These are the activations of a small neural network, seen along a few directions. Each row is one input.
Each table varies a few parts of the input and shows all the possible inputs, shuffled.
Descriptions start from the smaller parts, as in this example, which fits no table here: one of 3 separate values, together with either a single point or one of 11 places along a line or (one of 4 places along a line, together with one of 5 places around a ring).
Shared parts are said once, and a part with two or three values counts as separate values.
(in the rows, 128 means zero)

A family of inputs:
row 1: [ 96 153 133  99 119 108  91 153 181 115 160]
row 2: [148  87 135 170 115 106 148 132  90 150 137]
row 3: [114 144 151 118 133 166 164 153 138 122 119]
row 4: [174 103 107 151 125 109 130 118  94 172 132]
row 5: [108 145 126  83 123 127  80 166 168 152 124]
row 6: [151 111 104  95 129 131 132  99  91 117  95]
row 7: [137 158 118 100 144 166 147 141 143 143 113]
row 8: [127 167 128 116 142 145 159 127 158 107 148]
row 9: [160 111 116 166 126  89 142 103 107 138 170]
row 10: [138 119 115 110 128 110 145  83 106  83 130]
row 11: [126  98 135 114 118 128 150 112  85  96  99]
row 12: [ 85 129 158 101 114 128  96 179 164 129 131]
row 13: [ 98 140 137 242 149 152  78  99 139 140 105]
Describe the family of inputs behind these rows.
Answer: either a single point or (one of 3 separate values, together with one of 4 places along a line)

A family of inputs:
row 14: [182 120 101  88 137 144 192 106  83 130 111]
row 15: [153  63 120 214 120 102 107  84  56 150 102]
row 16: [138 124 141  99 115 123 157 177 135 152 152]
row 17: [159 133 106 105 139 128 187  68  95  74 132]
row 18: [106 164 123 100 127  97  87 139 191 115 178]
row 19: [159 102 112 240 135  92 137  60  84 126 152]
row 20: [ 75 188 150 150 152 177 119 130 191  96 124]
row 21: [115 134 145 115 119 106 153 139 147  96 173]
row 22: [ 66 152 155 125 137 183  88 155 162 119  74]
row 23: [151  96 112  79 123 132 156  94  69  97  81]
row 24: [129 154 119  84 122 115  91 177 179 171 156]
row 25: [ 98 178 146 134 149 195 123 169 178 150 102]
row 26: [ 98 127 128  75 110 104  57 163 163 139 128]
row 27: [183  88 112 222 134 112 143  96  68 184 131]
row 28: [108  97 151  89 102 111 122 163 120 120 123]
Describe the family of inputs behind these rows.
Answer: one of 3 separate values, together with either a single point or one of 4 places along a line
Change only the place on the line of 4 in row 28. List by row number the other rows that result.
Answer: row 22, row 23, row 26
List by row number the other rows that have the choice among 3 separate values in common with row 21.
Answer: row 17, row 18, row 19, row 20

A family of inputs:
row 29: [127 156 127 125 147 128 130 100 150 121 154]
row 30: [133 127 136 125 139 129 123 148 143 170 147]
row 31: [115 118 149 160 114 120 105 151 148 125 139]
row 32: [109 146 121 141 140 158 125 132 129 145  91]
row 33: [133 126 119  90 138 140 128  98 125  96 107]
row 34: [119  98 152  98 112 123 124 138 110 113 117]
row 35: [127 116 133 105 108 104 155 156 130 116 148]
row 36: [129 151 118 150 134 136 105 112 156 110 133]
row 37: [128 132 126 118 136 102 108 121 147 140 168]
row 38: [112 141 146 165 126 148 122 135 144 105 132]
row 39: [134 112 124  81 117 110 100 119 111 119 125]
row 40: [107 129 114 128 123 102  90 123 133 134 122]
row 41: [148 125 114  95 116 118 146 163 128 152 135]
row 42: [139 107 134  88 120 138 115 145 108 149 104]
row 43: [132 155 137 131 148 155 141 129 140 153 136]
row 44: [116 116 147 105 130 153 146 121 114  91 106]
row 45: [125 141 132 111 119 131 173 139 127  97 139]
row 46: [133 149 128 156 135 163 116 141 146 141 116]
row 47: [131 132 121 143 119 107  81 132 149 130 147]
row 48: [147 149 114 102 128 146 167 144 130 133 123]
row 49: [ 91 115 143 145 118 114 114 142 131 129 115]
row 50: [112 124 124 135 126 129 105 149 129 165 102]
row 51: [143 130 104  88 113  91 131 137 132 121 156]
row 52: [187  65 105 200 115  88 152  71  36 152 136]
row 53: [ 88 138 138 151 131 143 131 127 127 109 107]
row 54: [135 127 131 150 122 134  96 159 146 161 126]
row 55: [137 124 129  96 139 167 139 126 116 127  90]
row 56: [110 147 155 140 139 141 148 124 138 117 152]
row 57: [105 148 111 135 139 131 113 104 139 113 109]
row 58: [112 118 154 135 131 114 132 140 145 134 160]
row 59: [143 151 104  95 127 119 156 116 139 102 140]
row 60: [189  84 105 208 144 112 179  54  48 126 115]
Describe the family of inputs behind these rows.
Answer: one of 2 separate values, together with either a single point or (one of 3 separate values, together with one of 5 places around a ring)
Changing only the choice among 2 separate values turns row 34 into row 44. The same change can be made to row 42. Which row results?
Answer: row 55
Change only the choice among 3 separate values in row 41. List by row number the other rows that result.
Answer: row 35, row 51

A family of inputs:
row 61: [150 141 119 233 121 113  91 115 129 156 170]
row 62: [ 73 178 133 122 157 154 101 142 206 126 111]
row 63: [ 74 156 133 116 151 158  88 158 196 145  84]
row 64: [ 95 134 149  69 128 158 124 182 190 102  96]
row 65: [168  93 132 185 131  85 121  77  86 149 183]
row 66: [176 100  97 137 108  61 179  96  67 131 174]
row 67: [ 69 159 157 203 140 156  98 129 155 128 118]
row 68: [104 157 147  68 115 121 115 178 195 101 169]
row 69: [162 102 105  52 108 117 152 110  76  97 104]
row 70: [142 119 122 234 136 150 100 120 123 156  98]
row 71: [135 140 133  26 124 157 161 160 125 127 117]
row 72: [ 79 136 154 190 116 126  63 158 141 164 138]
row 73: [159  71 134 186 146 123 129  82  79 149 110]
row 74: [166  77  98 138 122 100 187 101  61 132 102]
row 75: [135 162 132  32 130 153 174 144 135 108 143]
row 76: [161 123 104  58 114 114 164  95  86  78 131]
Changing only one part turns row 70 into row 61. The same change can be made to row 73. Which row results?
Answer: row 65
Describe the family of inputs behind these rows.
Answer: one of 2 separate values, together with one of 8 places around a ring
Change only the choice among 2 separate values in row 62. List by row number the other rows that result.
Answer: row 63

A family of inputs:
row 77: [137 118 123 165 125 100 103 124 130 152 153]
row 78: [146 114 123 103 129 146 154 124  96 130  98]
row 79: [125 125 131 173 135 149 118 127 119 150 103]
row 80: [150 126 120 103 126 116 169 114 114 107 148]
row 81: [129 137 130 173 134 120 133 117 137 128 154]
row 82: [ 52 197 158  36 126 161  78 216 241 121 136]
row 83: [119 107 137 171 124 121  97 131 119 150 119]
row 84: [138 133 121 105 136 140 160 101 113  96 119]
row 85: [157 109 110  99 116  95 139 122 107 130 145]
row 86: [116 144 129 175 142 143 123 104 135 116 122]
row 87: [139  98 124 105 115 116 133 129  96 128 111]
Describe the family of inputs behind these rows.
Answer: either a single point or (one of 2 separate values, together with one of 5 places around a ring)
